A small network was shown many inputs. Here are its activations along a few directions, one row for each input.
Each table varies a few parts of the input and shows all the possible inputs, shuffled.
A made-up example of a description, with smaller parts first: one of 6 places along a line, together with either a single point or one of 11 places along a line or (one of 2 separate values, together with one of 8 places around a ring).
Shared parts are said once, and a part with two or three values counts as separate values.

Other details of the inputs vary at random and push rows far along two fixed directions, the same in every table; ignore that.

A family of inputs:
r1: [  5 -12  17 -39  18 -10  -8 -29  12 -39  -9 -11  11 -63  35]
r2: [  6  38  -5 -77 -39  11  -3 -47  46  -8 -24  20 -33 -30  21]
r3: [ -4 -71  12  57  53 -25 -13  29 -31 -44  23 -27  40 -51  40]
r4: [ 15  43   0 -83 -41  12  -2 -49  44 -22 -44  10 -29 -27  11]
r5: [-13 -40  21   1  15 -39 -11  20  12 -34   2 -25  -6  -3  29]
r6: [  6  67   3 -28 -49  61  24 -17  -5  58  -6  49 -23   3 -29]
r7: [ -2  44   6  91 -28  41  28  45 -68 108  16  36   8 116 -93]
r8: [  4  77   7 -40 -57  51  27  11  22  69 -11  49 -48  35 -46]
r9: [ -6 -16  42  45   0  28  19  69 -44  55  14  23  -6  41 -33]
r10: [ -5 -35  -3   7  18  -8 -15  22  15 -30   4 -22 -16  12   6]
r11: [-29 -60  -6  51  36 -73 -13   8 -18 -20  42 -27  48 -11  50]
r12: [-10 -51  22  35  18 -17  -8  47  -4 -17   6 -20  -1  21   9]
r13: [ 15  73  -8  -1 -53  43  30  -6  -8  38 -18  33 -11   0 -34]
r14: [  5  51 -23 -68  -9 -52  -6 -76  51 -22 -30 -22  -3 -10   5]
r15: [ 11 -14   6 -36  22   4  -9 -28  14 -43 -12 -13  10 -57  24]
r16: [ -2 -10 -26  31   6 -32   4  -8 -13 -12   3 -21  37  13  -2]
r17: [ 22  34 -42 -48  -4  10  -6 -48  39 -45 -23 -13  -7 -57  14]
r18: [  7 -32  19  -6   6  19  -9   7  -6 -16 -11   3  -6 -11  12]
r19: [  6 -31  -2 -43  36  -6 -19  -3  35 -48  -9 -24 -14 -27  14]
r20: [ 18  46  -8 -89 -19  16   2 -33  60 -22 -44  -3 -36 -16 -15]
r21: [ 20  30 -23 -80   0  27  -9 -61  42 -39 -27  -4 -14 -54  10]
r22: [-16 -55   0  47  33 -73  -9   7 -26 -33  24 -35  53  -8  36]
r23: [-19  -5  19  39 -22   9  11  52 -17  46  19  20 -21  51 -12]
r24: [-13 -68 -24  73  49 -37 -13  20 -41 -19  38 -30  47  13  14]
r25: [ 11  66 -27 -59 -38   5  10 -55  45 -11 -20  10 -16 -54  15]
r26: [  8   8   8  42 -30  87  18  46 -55  68   6  51 -22  68 -58]
r27: [-19  44   8  78 -30  21  26  39 -56 119  34  45   1  99 -61]
r28: [ -22 -118    9   99  108  -70  -44   40  -45  -37   56  -52   58    8
   36]
Description of these inputs: one of 4 places along a line, together with either one of 2 separate values or one of 5 places along a line.
Changing only the place on the line of 4 turns r9 into r8. The same change can be made to r1. Which row results?
> r6
Change only the choice among 2 separate values in r28. List by row number the other rows that result.
> r24

A family of inputs:
r29: [-15 -32 -10  55  10 -43   1   4 -31  -7  32 -18  39   0  25]
r30: [ -1  54  11 -34 -38  46  13 -19   2  55  -1  43 -28  10 -22]
r31: [  9 -81  25  56  61  30 -16  53 -44 -26  23 -10  15 -21  12]
r32: [  1  71 -15 -16 -26  -3  20 -31   7  55 -12  10  -2  54 -50]
r33: [ -6 -13  15 -36   7 -14 -15 -20  17 -16   4   3  -7 -49  40]
r34: [ -1  12 -25  -3  -3 -56   6 -37   5 -27  -4 -32  37 -13  10]
r35: [ 13  62  14 -26 -46  34  26 -12  -2  42 -24  37 -10   4 -30]
r36: [-12 -68  42   4  40   0 -17  40 -10 -16  13  -7 -11   9  10]
r37: [ -9 -80  23  62  45  15  -9  58 -42 -17  32  -5  22 -36  30]
r38: [ -9  13 -25 -33   2 -61 -13 -51  40 -20  -2 -19   0 -18  31]
r39: [ 12  37 -33   7 -21  33   5  -7  -2  27 -12   8 -10  66 -57]
r40: [  1  47   0   1 -33  14  11  15  10  47 -11  17 -34  59 -45]
r41: [ -8 -59  48  13  34  -1 -13  47 -15 -17  14  -3 -11 -20  25]
r42: [-12  -9  28  93  -9   9  14  80 -57  64  26  21  -2  76 -33]
r43: [-31 -57  14  60  49 -49 -15  15 -32  15  44 -16  27  20  25]
r44: [-13   1 -21 -47  17 -41 -16 -33  62 -30   1 -24 -15 -14  23]
r45: [-20 -65  -1  78  24 -38  -2  47 -30 -11  42 -20  35   3  26]
r46: [ 25  52   1 -19 -40  76  19   3  -1  21 -32  32 -32  -2 -37]
r47: [ -1  48 -11 -32 -31  18  11 -13  23  36 -22   8 -34  75 -47]
r48: [  6  50   3 -31 -51  56  23  13   9  36 -10  41 -36   0 -20]
r49: [-12 -19  11  87 -25   9  17  64 -57  48  21   8  12  80 -36]
r50: [ 10  52 -34 -11 -47  22  14 -16  13  18 -27  10 -13  52 -47]
r51: [ 12   2 -18 -34  14  14 -18 -50  11 -29   0  -2  10 -60  32]
r52: [ -7   7 -27 -36  -4 -46  -6 -24  51 -40  -3 -21  -6 -28  34]
r53: [  6 -25  22  94  23  58  12  51 -90  64  28  29  37  31 -44]
r54: [  6  -3  29  76   0  49  20  41 -77  57  13  30  30  20 -42]
r55: [  4  48   7 -40 -44  54  20  12  15  40  -9  39 -45   5 -28]
r56: [-15 -49  30  30  19 -12 -12  23 -31  -5  28   7  19 -31  44]
r57: [ -7 -14  -7 -22   0 -44 -12 -11  28 -36 -12 -28  -5  10  20]
r58: [ -9  15 -28 -20  -7 -55  -7 -48  26 -25  -1 -17   9 -19  33]
r59: [ -6  -7  -9 -50   2 -46 -14 -24  46 -37 -21 -29 -16  11  13]
r60: [  6  10 -18 -30 -10 -39  -7 -30  41 -49 -20 -32  -3 -26  25]
r61: [  5   5 -52 -26  23 -20 -15 -38  38 -41   3 -26   9 -27  16]
r62: [  1  -2  26 -59  25 -22 -11 -40  33 -28 -15 -11   1 -49  22]
r63: [  2 -15   3 -26  -1   5  -2  -2  21 -37  -5  -6  -2 -60  37]
r64: [  4  25  20 -28 -39  50  12  24   4  38 -19  34 -47  44 -41]
r65: [ 13  60 -11 -12 -47  56  19 -24 -12  39 -13  41 -10  -8 -21]
r66: [-20 -53  15  74  44 -68  -3  29 -46  -2  34 -27  54  13  18]
r67: [-12 -12 -12  99 -10  24  20  61 -58  57  34  22  24  57 -36]
r68: [-20 -69  40  24  45   6 -11  51 -21  -3  34  -1  -3 -20  27]
r69: [ 15 -18   1 -46   6   7 -13 -15  28 -53 -29 -10 -10 -38  18]
r70: [ -3  14 -19 -35  13 -73  -5 -47  35 -26 -13 -32  19 -11  12]
r71: [ 14  -8  15 -39  -3   6  -6 -10  26 -51 -23 -12 -13 -59  35]
r72: [  3 -96  20  51  60  19 -21  56 -41 -30  22 -13  16  -2   7]
r73: [ 13  44  19 -26 -47  56  16  18   2  28 -21  35 -41   7 -23]
r74: [  8  59  -3 -12 -60  48  25 -19  -8  40 -13  40 -11  -6 -14]
r75: [ -5  -6  49  31   0  60  10  62 -39  53  14  34 -29  44 -39]
r76: [-16 -59  29  36  59 -41 -22  33  -4 -14  26 -31   6  24  15]
r77: [  9   4 -29 -17  13 -28 -15 -30  32 -49 -16 -28   7 -20  12]
r78: [ 13  79 -42  -2 -42   7  27 -37  -8  37 -20  11  16  35 -52]
r79: [  5  -1  23 -59  15 -31  -8 -36  36 -33 -20 -10   2 -55  28]
r80: [  1   9 -43  -2  17 -27 -12 -52   4 -17   8 -19  22 -13  17]
r81: [ 12  25 -48 -21  24 -37  -7 -63  11 -26 -10 -32  34 -11  -4]
r82: [ 17   4 -33 -27  32 -19 -24 -39  37 -50 -14 -34   2 -20   8]
r83: [ 16  40   7 -28 -60  57  21   9   7  23 -34  29 -35  22 -32]
r84: [  1  25 -44 -18  -6 -36  -4 -60  19 -25  -6 -16  17 -21  19]
r85: [  5 -14  17 -61  -7  -6 -12  -8  35 -43 -27  -5 -24 -29  28]
r86: [ -9 -79  46  77  48 -23  -4  41 -56 -16  26 -13  53 -35  34]
r87: [ 11 -21 -14 -24  25  26 -11  -7  15 -36   4  -7  -1 -55  24]
r88: [ -2  60 -24 -19 -45  13  20   0  26  46  -5  23 -30  42 -36]
Changing only one part turns r43 into r30. The same change can be made to r29. Which row results?
> r74
What do these inputs look like to the network?
> one of 2 separate values, together with one of 5 places along a line, together with one of 6 places along a line
Change only the place on the line of 6 in r85. List by row number the other rows that result.
> r36, r64, r69, r72, r83
Change only the choice among 2 separate values in r66. List by row number the other rows that result.
> r35

A family of inputs:
r89: [-21  -8 -16  53  -1 -22  10  30 -28  23  34   5  13  30   4]
r90: [-14 -50  56  42  20   6 -11  49 -38  17  23  19  -4  -2  25]
r91: [ 24   7  -2 -69  -8   0  -7 -23  54 -77 -40 -24 -25 -65  31]
r92: [ 22  44 -51 -49   4 -30  -3 -85  28 -33 -20 -21  31 -56  17]
r93: [ 23  57 -17 -71 -54  75  11 -26  34  12 -44  26 -48  17 -37]
r94: [-13 -15  -8  49  32 -13  -3  18 -15  31  22  -9  14  54 -26]
r95: [-21 -14  10  60   5 -34   1  13 -32  29  29  -8  16  32   3]
r96: [ -5 -18  -8  69   2 -21   4  34 -26   2   9 -11  25  28 -12]
r97: [  2   2 -11 -78 -14  -1  -9 -30  63 -48 -15  -6 -27 -70  46]
r98: [ 12   7   0 -89  27   1 -25 -33  63 -48 -23 -19 -35 -43  14]
r99: [ -23 -124   62   16   83  -65  -31   39  -16  -61   25  -36   27  -56
   68]
r100: [  4 -31  26  47  22  52   4  23 -58  14  21  24  28 -37   4]
r101: [ -2  79  -4   2 -60  13  36  -4 -12  79 -10  29  -4  78 -61]
r102: [ 12  64 -37  17 -57  40  22  -5 -17  60 -11  29 -12  90 -76]
Changing only one part turns r96 into r91. The same change can be made to r95. Which row results?
> r90
What do these inputs look like to the network?
> one of 2 separate values, together with either a single point or one of 6 places around a ring
Change only the choice among 2 separate values in r89. List by row number the other rows that result.
> r97
